Each row below is a small network's average activation on inputs in which a field has the value named, seen along a few directions.
Related values have similar rows: they may be neighbours, one step apart, or belong to one group.
Random noise pushes rows far along 12 fixed directions. That doesn't count. These rows show it; they differ only by the noise:
[ 197   61  425  531 -421 -244  -87  -34  -87  -18   18 -222    8   13
 -227   33  155 -560 -112 -558   40  128   97 -391]
[ 354  -50  238  -59  235  -24 -148 -181  -77   98 -750  388   62 -441
  285  367  450  650  371  -23  174  -56   31   -9]
[-505 -189  421  -46   24  390 -142    3  253  237 -165  417  143  270
  228  -14   77 -342 -188   98  135  435  119  108]
[-292 -295  322 -297 -461  482  -26  230  224  409  358  305  132  593
  147  123 -296 -133  173  347  147  530 -126  113]
[ 310 -115   84   42 -556 -343 -325 -304 -461  507   50 -149   -2 -513
  -40  311  -40  -69   78 -177 -190  236 -339 -154]
[  45 -127 -288   64   40  380  387  110   40  284 -186  535   64 -414
  -92 -250  194 -148 -147    4  278  149 -277  365]
[  66   57 -250 -143  -84 -400 -197   50 -241 -249  327 -371   60 -177
  115  140 -222   11 -147 -174 -290 -281   -8   84]
[  48   42 -533 -192  627 -181  679 -148  -11 -529  268 -502  357 -241
  358  134  124   88 -565  260   56  -95  217    2]
[-239  279 -215  540  -75  153  285  525  329   42  -32  228 -196   89
 -324 -567  125  399  186  302  349 -311    7 -360]
[-364  216  264  495  344  304  112   79  398  157 -301  445 -383  279
 -265 -661 -151 -386 -120  388    8    3  -99  495]
[ 140   44  189  -73 -509  124 -372 -439 -318  146 -148  195   65   15
  -42  302  -66  231  160   11 -113  -75   -1 -418]
[-365  -73  147 -255   38  142  -99   68   11  187 -228  332   36 -253
  349  339   73 -300  -13 -151 -192 -106  222  294]
[ 164 -239 -178 -595   39  -37  319  184  190  308  246 -142  112  -84
  585  542   51  202  408  318   93  304  -52  -81]
[ 167 -136  606   19   84 -302 -664   -2   45 -241 -231  -80  165  319
  276  178  101  485  160 -124  126  250   57  -81]


Gedi, 10 values:
s3: [-449  129   73  293   28 -182 -297 -673 -241  363 -135 -306 -144 -203
 -272 -359 -158 -245 -518  292 -244  327 -165 -128]
s7: [-553  178  -16  -20   74  218  163   94  144 -175  682 -233 -317  839
 -193 -229 -696 -615 -194  416 -444  -54  155  324]
s9: [ 215  146  413  414  258  -24 -364 -547  213 -278 -440  -83 -139  400
 -395 -586   23  -95 -184   21  161  140 -153  -73]
s4: [-557  -96  317  221  -33  -25  391   28 -197 -149  271 -365  351    9
   61  508  211 -484 -484 -211  -10  216  550 -195]
s8: [ -71  -47  316  128 -443  418  -22  225    9 -214 -269  503  268  214
 -204  207  470  271  202 -547  295 -312  556 -583]
s5: [-328  -43  350 -341  -85   42 -196  231  160  344  -82  -51 -337  293
  109  325 -173 -157  617  -76 -361  -38  252  108]
s2: [ 168  192 -190 -163 -194  358   82  149  333  289 -176  446 -418  157
   -6  -70   14 -245  663  -12   14 -293   -8 -367]
s10: [-945 -270  406 -166  100   15 -153  382  450  842  -38   53  -56  -64
  584  155  144 -538   40  174    6  652  130   -4]
s1: [ 492 -240  484  266  438 -182  451 -408    9   19 -294 -364  127  -70
 -129  127  507 -261 -134 -164  315  737  -35   -7]
s6: [ 231  -94  231  -87  347  390   32 -246  190 -369  -53  216   60  549
 -117 -216  -99 -212 -213   45   90  126   14  346]
Gedi is arranged as a ring.
How many steps from neighbour to neighbour lead from s6 to s4, at the fewest? -> 3
List every value one step from s10, in the order listed. -> s9, s2
List every value one step from s5, in the order listed. -> s3, s1

Zepom, 10 values:
d2: [  11   71  -87 -244  270   17 -133 -233  348  -20 -137  -26 -120  194
  209 -198   53 -344   46   -8  -10  200   27 -216]
d9: [-426  -58 -183  327 -114 -178 -239  507  258  146  290  -96  -99  -64
 -238 -736 -113 -267 -313  -64  145  111 -278  174]
d5: [-175  -39 -328  147  570  296  635 -345 -148 -219  -17   18  193 -222
 -213 -426  -18 -499 -941   87   21  205  -74  706]
d6: [ -13   12 -280 -311 -207  203  126  -65 -272  186  124  157   -3 -173
  101  230 -222  111  116  205 -178 -140  -94  138]
d1: [ 223 -137 -216 -504  216  -18 -333  514  319 -374   86  314   52  265
  460   38   34   36  333 -399   54 -123   61  142]
d10: [-259  241  152  466 -237  201  190  446  272   57   32   94 -296  407
 -391 -327 -150  -20  318  144  142 -220   20  -80]
d3: [-456  -99  112   47  197 -101 -127 -225 -157  135  121  -73  141  -76
  184   78 -106   30 -426  477 -108  311  -45  198]
d7: [ 235  -37  125   57    0   76  246 -431  107  345  -82  -97   13 -133
   73   -3  106 -369 -146  174   77  347 -174 -184]
d8: [  22 -113 -304 -441  557 -240 -355  194  220 -392   56 -121  -60   84
  234 -145  -55 -145  -53 -377 -156  -46  -17  438]
d4: [ 328 -108 -201 -309  -42  -92 -252  -92  225  180  197  -78 -299  260
   20  -49  -19 -476  346 -246 -118  284 -169 -396]
Zepom is arranged as a star with 3 arms.
List every value one step from d9, in the order listed. -> d2, d7
List every value one step from d6, in the order listed. -> d10, d3
List every value one step from d4, in the order listed. -> d8

Zut, 10 values:
b2: [-837  104  169  164  -68  142 -702  136  258  139 -246  362  -54  100
   35 -587  -20 -384 -320 -175  -35   16   91  -60]
b8: [-150 -265  191 -115   12 -308 -418  316  277  758  -31   11 -334 -276
  135  -82   23 -286  374  -66  -80  510 -398  392]
b10: [  95  -31  -32 -616  143   64 -690 -896 -110 -477  -82  -88  247  383
  301  118 -241   26 -387   24 -272  -24  102 -187]
b1: [-329   14 -191  -59   36 -100 -216   10 -364  -64  -96  106   16 -472
  -47   60   98 -128 -251 -373 -270 -253  187  161]
b5: [-109    3 -589  -19  323 -379  -57  243  473  313  512 -430 -385  230
  154 -473  -30 -224  179  304   53  560 -368 -468]
b6: [ 532 -161 -398 -164  152  -96 -133  484   30  -80  -62  340 -131 -316
  136  -94   82   62  266 -483   68 -184 -346  530]
b9: [  94   59  -17  -79 -123   16   66 -207 -185 -482   94 -134  297   86
  109  280  -25 -275 -355 -299  -44 -186  261 -131]
b4: [  43  119  102  306  289   17 -689   14   -4 -285 -505  578  -64  -88
 -131 -555   19  179 -188 -247   45 -265 -196  392]
b3: [ 289   15 -444  -82  -60 -416  306  194 -470 -490  530 -667  182 -202
 -228   90 -254  390 -215 -164 -195 -385  -29  293]
b7: [ -49   18 -202 -154 -287  200 -125  361  256 -196  337   46 -150  501
 -248 -322 -280 -346  248 -306  -12 -198  -18  -75]
Zut is arranged as a ring.
List every value one step from b1, in the order listed. -> b5, b3
List every value one step from b8, in the order listed. -> b10, b7

Nozar, 10 values:
l7: [-630 -193 -333 -251  109   81  125  488  -29  136  108  114  315 -491
  183  -31  -31  509 -291  276  117 -137  -71  620]
l5: [ 615  -46  288  203 -198    1  819  364  -46    3   42 -132   78  -64
   14  441  221  -42  397 -193  256   60   92   47]
l4: [-281   93  332  540 -175 -139  -52   13 -403  -84   70   26  174 -161
 -213   42 -170  290 -430  205 -149 -278   65  351]
l9: [-226  244   39  -62 -474  138 -275 -132 -270 -107    0   57  -54  117
 -143  247 -176   53  178 -160 -258 -466  262 -352]
l6: [-231  123  288 -150 -491  310  218  132 -117  206  131  200  -66  230
  163  695 -229  251  498  452 -190 -414  319 -188]
l2: [ 133  -81  542 -215 -498  452  492 -288 -103  198   25   40  233  217
   31  650 -106 -106  119  245    3   24  247  -84]
l3: [-215  -18    9 -359  279  245   87 -129  153  -38 -177  217   12   60
  205   23  -96 -260 -104  112 -134  -21  119  459]
l8: [  57 -282  299 -278  178  246  323  101  -24  313  -65  267   61  -13
  119  457  -23  446  285  406    1  169  -21  607]
l10: [-388 -212  -72 -222  486 -100  -68  501  279  116 -284  212  -18 -352
  401  132  436  103  179 -222  113   71  211  261]
l1: [-132   95  252  183  -12  329  215  -45  -22  184 -315  347 -206   18
 -270  -22  -49 -261   85  -21 -118 -139   92  346]
Nozar is arranged as a star with 3 arms.
List every value one step from l10, in the order listed. -> l8, l1
List every value one step from l2, in the order listed. -> l7
List every value one step from l6, in the order listed. -> l5, l4
